A small network was shown many inputs. Here are its activations along a few directions, one row for each input.
In each table, some parts of the input vary, and every possible input appears once, in random order.
A made-up example of a description, with smaller parts first: values(3) and (point or ring(11) or (line(4) and ring(8))).
Shared parts are said once, and a part with two or three values counts as separate values.
In the rows, 128 means zero.

Other details of the inputs shift rows strongly along three fixed directions, in all tables alike. That doesn't count.

Table:
R1: [150 116  40 143 114  73 117 183 124  69 107]
R2: [125 109 103 157 199 157 112 136  69 241 113]
R3: [142 113 213  78  94  64 155 106 154 144  98]
R4: [126 159 130  83  62 169  84  85 113 127 226]
R5: [153 117 183  71  97  94 152 130 149 147  54]
R6: [120 117 131 201 226 140 136 112  89 190 127]
R7: [ 32 208 134 100  82 164 107 132 131 127 204]
R8: [151 138  38 133 106  70 120 175 145  65 115]
R9: [129 143  98 152 193 148 110 127  55 216 113]
R10: [145  81  41 168 135 116 144 168 160  45 115]
R11: [146  99  40 170 133 122 129 176 158  43 100]
R12: [149 139 230 104 122  93 169 101 172 111  71]
R13: [153 121  37 168 138 117 135 167 142  37 105]
R14: [124 118 124 181 217 183 124 123  96 199 109]
R15: [120 150 135 112  94 213  97  82 151 114 226]
R16: [128 120 119 169 202 121 119 132  52 226 108]
R17: [150 120 235 108 120  97 166 107 155 109  70]
R18: [143  92 190  73  93  91 154 119 150 148  82]
R19: [143 126 227 115 125  93 159 108 168 111  78]
R20: [129 188 145 116 103 185 102  75 127  98 215]
R21: [ 30 137 130 188 207 130 137 172  68 234 100]
R22: [120 157 142 123  99 182 103  69 128  94 242]
R23: [122 160 118  83  71 178  77  96 125 135 208]
R24: [149  93 219 102 105 116 171 111 177 110  69]
R25: [150 106  59 171 128  98 141 168 145  35 120]
R26: [156 135  34 127  98  79 120 177 131  53 120]
R27: [152 119 216  91 113 122 171 108 174 112  61]
R28: [146  98  27 134  99  89 121 171 129  61 136]
R29: [147 128 211  82  99  63 147 121 150 144  72]
R30: [123 128 112 171 199 115 117 132  69 224 119]
R31: [125 114 118 200 221 170 126 117  68 194 120]
R32: [ 22 180 147 100  72 162 110 119 134 133 232]
R33: [143  86 210 102 125 124 174 108 176 125  81]
R34: [125 147 120  87  73 173  87  96 123 141 209]
R35: [129 130 100 145 198 155 116 139  78 231  98]
R36: [143  91 192  68  95  97 156 122 157 154  83]
R37: [153 111  43 155 137 125 140 177 167  49  93]
R38: [ 53 131 223 103 114  67 178 173 152 150  36]
R39: [122 144 146 118  99 188 109  70 131 100 220]
R40: [124 159 131  71  70 182  80  97 134 144 205]
R41: [125 120 111 165 203 126 120 122  53 218 129]
R42: [124 163 147 120 103 194  97  77 128 104 204]
R43: [148 113  29 137 105  94 110 179 123  68 117]
R44: [144 110  55 185 144  94 136 168 151  52 121]
Each input here is: line(4) and (point or (values(2) and line(5))).
The inputs of R42 and R39 match in every part but the line(4) part. If R40 is changed in the same way as R42 into R39, which row does it become?
> R36
The inputs of R13 and R31 match in every part but the line(4) part. If R9 is changed in the same way as R13 into R31, which row does it become?
> R4
Change only the values(2) part in R33. List by row number the other rows that result.
> R36

Table:
R45: [149 131 175  96  86 118 132 109 168  79 128]
R46: [ 85 169 147 125 142 200  94  83  98 198 210]
R47: [109 113  49 168 173 138 120 169 100 141 113]
R48: [103 136 175 110 131 136 129 101 106 172 146]
R49: [140 121  78 142 124 134 115 131 141  90 151]
R50: [131 136  71 141 116 106 111 156 125  84 148]
R51: [136 145  67 126 104 130 108 143 127  89 149]
R52: [144  97 178 112 136 104 154 118 141 131  70]
R53: [121 125 196 112 141 113 149 133 137 160  68]
R54: [101 137 173 160 203 141 144 119  81 225  81]
R55: [138 132  67 163 150 138 111 132 117 101 137]
R56: [141 104  76 160 140 123 119 145 131 100 119]
R57: [114 149 163  90  72 122 128 127 168  82 146]
R58: [144 138 159  95  79 136 134 103 167  86 160]
R59: [147  93  76 197 215  99 136 168 102 141  53]
R60: [124 129 161 149 165 175 121  96  95 192 150]
R61: [142 135 124 114  91 136 130 120 162  75 161]
R62: [120 135 156 137 179 151 129 117  98 217 108]
R63: [141 118 176  92  93 130 147 108 154 100 129]
R64: [136 136 163 102  95  94 144 122 138 110 108]
R65: [100 149 166 141 160 137 133 111  96 181 123]
R66: [109 138  46 158 137 132 104 146 111 113 179]
R67: [ 88 165 147 132 130 189  86  81  84 194 223]
R68: [119  97  73 166 160  78 150 183 129 110  75]
R69: [136 138 155  74  72 129 123 110 155 113 150]
R70: [ 97 154  50 135  73 158  83 136 137  66 232]
R71: [117 125 182 113 130 106 155 129 149 151  87]
R72: [134 123  72 147 109 150 114 141 137  78 172]
R73: [137 120  55 163 170 120 119 162 105 148 112]
R74: [100 126 165 140 156 147 130 122 107 194 116]
R75: [108 141 167  97  89 157 117 108 142 140 153]
R76: [144 130 167 105 115  98 143 122 126 137  90]
R77: [124 143 108 115  81  99 131 139 148  63 141]
R78: [140 109 159 102 106  76 154 137 148 118  87]
R79: [144 105 186 114 116 116 145 111 148 128  94]
R80: [139 147 125 112  86 150 114 114 152  70 182]
R81: [ 98 142  62 131  99 144 103 140 128  81 196]
R82: [112 153 146 111 140 185  98  89  85 201 182]
R83: [115 157 146 132 153 200  89  64  97 189 204]
R84: [143  87  73 157 172  79 145 179 102 138  59]
R85: [148 123 175 107 111 119 146 109 157 116 117]
R86: [132 138  54 164 151 159  95 123 118 116 179]
R87: [139 136 188  95 115 110 130 113 127 150 111]
R88: [146  95  63 179 198  82 140 194 101 144  40]
R89: [136 125 110 119 106 147 121 118 139  91 164]
R90: [159  98 187 118 130  79 169 140 159 104  45]
R91: [126 114  48 140 132 126 122 170 124 102 120]
R92: [152 105 178 123 132  93 166 142 153 105  64]
R93: [141 120 158 108 107 129 145 116 155 105 129]
R94: [108 133  65 164 148 120 120 156 121 118 146]
R95: [110 149 149 121 152 179 109  99  98 205 158]
R96: [126 141 107 103  56 130 103 122 145  80 193]
R97: [132 146 160 135 147 161 129  95 108 155 143]
R98: [110 135 163 134 164 172 115 107  88 224 130]
R99: [146 128 155 110 106 126 132 106 158 107 134]
R100: [111 122  55 168 171 141 117 162 108 147 122]
R101: [104 130 177 150 183 116 141 132  99 191  89]
R102: [121 149  39 159 137 142  93 139 104 123 194]
R103: [144  98 104 130 120  93 139 165 136 116  78]
R104: [144 117 170 104  86 127 137 110 159  98 129]
R105: [142 137 128 119  98 130 138 124 150  73 138]
R106: [133 113 160  94  99  91 147 129 137 117 104]
R107: [137 113  74 167 166 139 128 143 114 126 131]
R108: [139 138  59 159 135 143 108 132 122  85 155]
R109: [132 130 155 111 135 127 125 110 112 175 129]
R110: [147 126 105 111  97  95 129 143 148  96 126]
R111: [125 156 174  78  79 147 116 108 151 118 153]
R112: [135 134 161  85  69 125 117 110 142 119 154]
R113: [102 151 162 135 169 173 116 101  99 217 144]
R114: [130 109 182 119 137  68 169 140 143 145  61]
R115: [154  89 131 139 147  88 161 149 147 110  62]
R116: [126 117 164 142 178 155 142 109  96 186 116]
R117: [134 139 116 107  95 121 131 139 146  92 116]
R118: [145 135 115 128 107 131 129 122 143  80 139]
R119: [115 109 159 104 112 101 157 144 150 117  84]
R120: [119 117  64 184 182  94 127 177  98 128 100]
R121: [121 143 172  95  94 123 141 120 152 115 105]
R122: [145  96 116 137 141 107 144 140 137 106  88]
The inputs of R46 and R71 match in every part but one. If R109 is changed in the same way as R46 into R71, which row does it become?
> R110
Describe the family of inputs behind these rows.
> line(6) and (line(5) or ring(8))
A walk changes only the ring(8) part. It starts at R76 and steps to R51. List the rest of the walk in order.
> R117, R121, R54, R65, R77, R64
Change only the line(5) part in R104. List by row number the other rows that result.
> R56, R60, R72, R79
